These are the activations of a small neural network, seen along a few directions. Each row is one input.
In each table, some parts of the input vary, and every possible input appears once, in random order.
Descriptions start from the smaller parts, as in this example, which fits no table here: one of 2 separate values, together with either a single point or one of 9 places along a line or (one of 6 places along a line, together with one of 8 places around a ring).
Shared parts are said once, and a part with two or three values counts as separate values.
In the rows, zero is written as 128.

Other details of the inputs shift rows strongly along two fixed directions, in all tables alike. That doesn't count.

Rows:
row 1: [117  83 109 165 211 134 159 133 160 134 110 151 147 116 176]
row 2: [115  99 115 142 216 119 156 109 159 169  95 107 112  69 164]
row 3: [136 145 111 138  99 120 140 142  94 119 143 120 133 172 104]
row 4: [137 116 137 126 130 148 118 117 121 125 142 137 131 125 151]
row 5: [154 129 128 116 100 131 107 128 141 128 130 121 142 115 106]
row 6: [148 145 133 105  88 132  92 121 132 145 132 115  92  92 135]
row 7: [131 112 109 141 140 117 154 126 139 125 140 134 160 161 141]
row 8: [125 116 130 147 166 129 137 134 150 127 114 145 124 125 161]
row 9: [145 157 141  88 107 133 112 114 135 147 112 105 106 103  97]
row 10: [155 147 126 104  92 137 103 118 133 144 132 104  97 106 135]
row 11: [142 105 114 130 178 133 141 118 171 156 120 117 138  79 158]
row 12: [144 162 152 102 101 138  87 130 146 140 104 129  93  94 109]
row 13: [112  86 118 152 201 138 138 131 158 148 128 125 127  60 170]
row 14: [158 150 123 106  92 143 119 132 126 134 135 115 130 132 105]
row 15: [127 138 141 128  95 133 123 131  93  93 152 149 128 192 134]
row 16: [148 143 144 120 116 156 100 130 126 125 124 124 117 117 121]
row 17: [ 89 100 127 159 172 115 162 140 126 118 137 144 135 133 149]
row 18: [112 105 119 156 132 141 148 150  84  92 154 145 165 193 123]
row 19: [142 132 145 103  89 153  95 119 109 116 154 129 116 120 141]
row 20: [130 145 128 115  97 116 124 116 102 135 128 109 122 142  92]
row 21: [119 131 131 145 110 134 136 151  76  86 155 146 145 198 111]
row 22: [102 116 136 138 138 128 140 128  95 114 133 141 152 177 108]
row 23: [137 131 125 131 180 124 143 131 170 154  93 116 123  86 126]
row 24: [100 101 121 165 199 122 151 142 147 129 125 131 122 101 168]
row 25: [131 133 122 136  99 111 135 146 114 103 137 140 155 189 101]
row 26: [103  71 111 181 220 138 177 135 132 119 126 153 167 156 178]
row 27: [105 107 116 156 132 129 143 152 104 105 152 137 159 159 113]
row 28: [124 135 135 104  92 115 140 111 107 124 147 131 136 172 115]
row 29: [153 160 129 112 107 137 126 140 131 134 127 115 116 129 109]
row 30: [118 124 125 156 191 134 135 148 150 135 111 119 112  75 141]
row 31: [159 148 148 103 107 165  82 121 135 137 123 114 108  82 121]
row 32: [ 90 114 141 128 134 117 131 123 118 126 140 129 126 126 131]
row 33: [120 110 129 124 174 110 147 106 160 153 103 122 132 108 142]
row 34: [111 132 127 124  93 105 130 126  92 125 135 124 133 154  88]
row 35: [137 149 126 128 121 129 113 142 134 145 114 114  96  93 119]
row 36: [134 154 167  98 105 148  93 123 129 130 123 124  81  97 146]
row 37: [104 121 147 121 102 126 128 120  84 102 153 143 135 184 126]
row 38: [128 135 156 125 156 148 116 117 145 136 108 138  98  96 156]
row 39: [126 137 129 110  94 106 135 118 109 120 133 127 151 169  80]
row 40: [136 147 153 115 111 146 104 129 118 114 135 128  94 122 151]
row 41: [152 136 121 109  92 133 114 113 119 142 150 115 120 116 130]
row 42: [ 89 110 125 162 166 121 156 154 120 118 131 139 143 142 120]
row 43: [ 98 100  93 176 167 100 191 146  92 115 141 143 171 204 114]
row 44: [104 103 139 134 178 131 143 114 129 130 115 139 129 127 153]
row 45: [165 154 154  99 111 130  84 119 177 149  97 115  81  66 146]
row 46: [152 143 124  93  88 142 115 113 129 135 155 121 128 129 129]
row 47: [138 154 154  90 102 135  83 115 144 142 101 119  97  90 101]
row 48: [120 119 106 154 149 113 161 135 118 130 137 127 132 157 150]
row 49: [ 94 117 134 141 109 120 143 133  65  90 158 145 162 214  98]
row 50: [130  99 113 137 131 116 137 122 136 118 145 140 166 154 138]
row 51: [122 109 124 150 206 120 145 138 181 151  82 126 129  83 139]
row 52: [131 110 102 149 185 135 136 129 151 159 116 116 127  61 139]
row 53: [119 100 117 152 203 146 130 140 160 150 119 116 129  47 145]
row 54: [110 115 131 131 172 114 135 112 149 161 107 116 101  76 149]
row 55: [ 96  85 106 196 238 134 186 153 129 119 116 154 167 160 159]
row 56: [120 101 107 155 195 114 174 135 159 134 117 131 146 132 161]
row 57: [119 141 133 118  85 109 122 126 103 121 142 136 110 151 121]
row 58: [145 133 116 130 131 129 135 131 144 137 125 122 148 129 115]
row 59: [128 116 106 158 180 117 170 145 147 130 118 130 156 143 129]
row 60: [149 139 115 119  84 125 130 124 114 121 155 130 166 161  94]
row 61: [105  94 106 182 220 126 168 154 154 132 103 151 154 129 148]
row 62: [147 148 124 118  92 135 100 134 125 137 127 110 107 102 108]
row 63: [109 113 129 156 190 136 149 140 130 124 111 142 135 136 137]
row 64: [165 159 130 106 107 145  97 125 145 160 114  91  92  72 117]
row 65: [136 142 144 100  95 113 102 115 137 133 109 116 122 120  91]
row 66: [156 147 128 100  97 140 121 118 133 135 139 122 118 125 134]
row 67: [140 152 164  83 100 131  79 100 153 145 104 123  83  81 128]
row 68: [114 104 121 145 170 134 131 135 145 130 130 129 119  90 160]
row 69: [152 152 164  70  99 124  71  98 176 159  88 104  74  51 128]
row 70: [153 139 128 116  86 126 104 130 133 119 130 125 140 140 104]
row 71: [131 147 128 121  83 114 115 131 109 123 144 128 103 140 129]
row 72: [102 163 120 116  46 102 107 100 153 106  79 113 109  65 145]
row 73: [150 131 134 111  74 120 108 123 128 111 140 130 138 157 125]
row 74: [149 142 144 108 108 160  89 129 123 131 135 114 112  90 125]
row 75: [142 131 125 111  91 130 105 115 121 137 147 121 113 104 131]
row 76: [116 134 135 123  84 112 129 126  98  97 147 163 141 201 118]
row 77: [123 126 113 140 128 119 165 134 111 114 153 141 151 189 139]
row 78: [133  96 115 144 218 147 128 119 186 161  98 133 120  48 183]
row 79: [128 140 132 115  87 107 141 121 113 113 145 143 141 181 114]
row 80: [103 102 119 150 118  93 164 133 104  97 148 161 174 224 124]
row 81: [143 153 133 108 125 133 130 132 137 142 114 117 112 115 108]
row 82: [ 67 129  85 166  80  85 158 124 116  85  97 131 173 145 119]
row 83: [138 157 165 102 113 154  91 134 130 133 110 115  86  90 120]
row 84: [141 135 146 111 107 153  99 124 118 114 139 127 106 119 149]
row 85: [143 152 142  97 115 132 123 118 145 146 119 119 100 107 135]
row 86: [126 143 129 120  93 112 138 122 100 126 144 129 119 163 122]
row 87: [139 135 122 126  86 132 112 136 106 103 144 145 148 174  99]
row 88: [145 134 111 120  84 133 144 130  97 113 166 131 169 182  95]
row 89: [123 117 111 137  82 126 131 137  87  97 168 156 182 207  92]
row 90: [108 138 149 114 109 127 110 129 117 124 130 112 116 113  98]
row 91: [125 147 131 124  95 116 120 137 107 128 129 127 113 136  98]
row 92: [141 117 108 142 136 135 138 129 120 140 138 111 146 120 118]
Each input here is: one of 2 separate values, together with either a single point or (one of 5 places along a line, together with one of 9 places around a ring).
- The inputs of row 55 and row 15 match in every part but the choice among 2 separate values. If row 12 is changed in the same way as row 55 into row 15, which row does it become? => row 76
- The inputs of row 73 and row 70 match in every part but the choice among 2 separate values. If row 41 is changed in the same way as row 73 into row 70, which row does it become? => row 92
- The inputs of row 56 and row 59 match in every part but the choice among 2 separate values. If row 68 is changed in the same way as row 56 into row 59, which row does it become? => row 27
- Which other rows does row 72 become when the choice among 2 separate values takes its other values? List them by row number. => row 82
- Which other rows does row 55 become when the place on the line of 5 takes its other values? List them by row number. => row 16, row 22, row 31, row 63
- Start at row 4 and move only the place on the ring of 9, one step at a time. The first step leads to row 78. Which rows follow, in order? => row 50, row 11, row 46, row 41, row 75, row 13, row 19
- Which other rows does row 10 become when the place on the line of 5 takes its other values? List them by row number. => row 2, row 41, row 48, row 86

Rows:
row 93: [143 179 143  93  38 117 101 128 102 120 137 111 116 149  64]
row 94: [177 161 170  89 125 177  55 128 155 156 116 101  60  37 135]
row 95: [162 155 144  88  25 147  88 124  89 103 184 137 131 177 111]
row 96: [110 146 160 102  34 126  95 109  80  86 156 144 111 167 138]
row 97: [126  81 107 161 197 138 167 131 148 130 140 145 151 129 183]
row 98: [132 134 112 136 104 110 147 140 100 117 138 125 161 177  79]
row 99: [135  95 117 151 204 155 141 137 144 139 137 133 140 108 160]
row 100: [113  98 132 147 202 139 141 129 142 132 118 146 123 113 173]
row 101: [159 145 116 113 141 138 115 121 170 168  97  97 112  58 111]
row 102: [133 130  97 134  88  98 150 123 116 119 141 130 170 176 108]
row 103: [140 151 141 108 133 119 109 113 175 161  82 104  97  54 122]
row 104: [123 113 132 122 101 130 136 127  95 102 167 150 139 195 139]
row 105: [ 97 106 135 153 126 130 148 144  76  83 160 162 157 217 135]
row 106: [115  86  74 170 205 109 185 133 155 149 110 127 179 128 140]
row 107: [ 81 102 105 156 170  90 158 122 157 134  90 128 135  92 151]
row 108: [101 117 112 160 192 112 163 135 148 144  93 122 132 102 123]
row 109: [ 97 110 133 158 128 129 149 147  65  89 168 165 151 215 126]
row 110: [115 102 135 155 210 150 139 146 133 134 126 136 122 111 159]
row 111: [132 171 142  97  49 115  99 124 119 116 119 116 112 137  83]
row 112: [170 176 153  69  89 131  72 100 190 178  82  81  62  18 117]
- Describe the family of inputs behind these rows. => one of 2 separate values, together with either a single point or one of 9 places around a ring
- Which other rows does row 103 become when the place on the ring of 9 takes its other values? List them by row number. => row 93, row 98, row 101, row 102, row 106, row 108, row 111, row 112

Rows:
row 113: [137  88 115 152 234 153 145 131 175 157 113 126 130  70 186]
row 114: [ 97  85  95 173 226 112 178 131 161 148  95 128 156  94 152]
row 115: [133 137 166 106 137 158  78 119 151 136 111 127  68  53 173]
row 116: [170 185 145  72  68 140  64 103 171 166  90  84  61  18 121]
row 117: [131 102 115 151 155 139 156 143 102 116 161 148 163 190 133]
row 118: [126 113 110 144 146 121 165 136 112 124 143 133 162 178 112]
row 119: [124 144 131 105  62  97 125 114 114 115 142 134 136 171 101]
row 120: [147 172 183  82  68 162  57 119 118 125 133 116  60  87 132]
row 121: [127 142 166 106  68 144  95 129  76  90 173 151 107 179 136]
row 122: [ 98  97  97 178 202 108 173 143 137 136 109 131 159 133 125]
row 123: [149 148 137 108  75 136 116 133  90 118 162 124 133 175  94]
row 124: [105 122 115 154 130 107 160 145 110 111 131 141 152 167 112]
row 125: [125 109 102 148 130 121 158 137 112 116 150 144 173 180 118]
row 126: [127 152 127 110  58 117 114 126  97 110 137 124 139 158  74]
row 127: [146 110 121 144 205 153 128 131 183 156 101 116 120  50 170]
row 128: [118 147 136 116  76 114 121 129 104 105 131 133 132 173  99]
row 129: [102 105 100 146 125  94 163 124 119 118 139 134 160 165 128]
row 130: [141 145 144 108 139 127 110 112 173 156  82 110  94  64 138]
- Describe the family of inputs behind these rows. => either one of 3 separate values or one of 6 places around a ring or one of 9 places around a ring
- Start at row 123 and move only the place on the ring of 6, one step at a time. The first step leads to row 117. Which rows follow, in order? => row 113, row 127, row 125, row 118
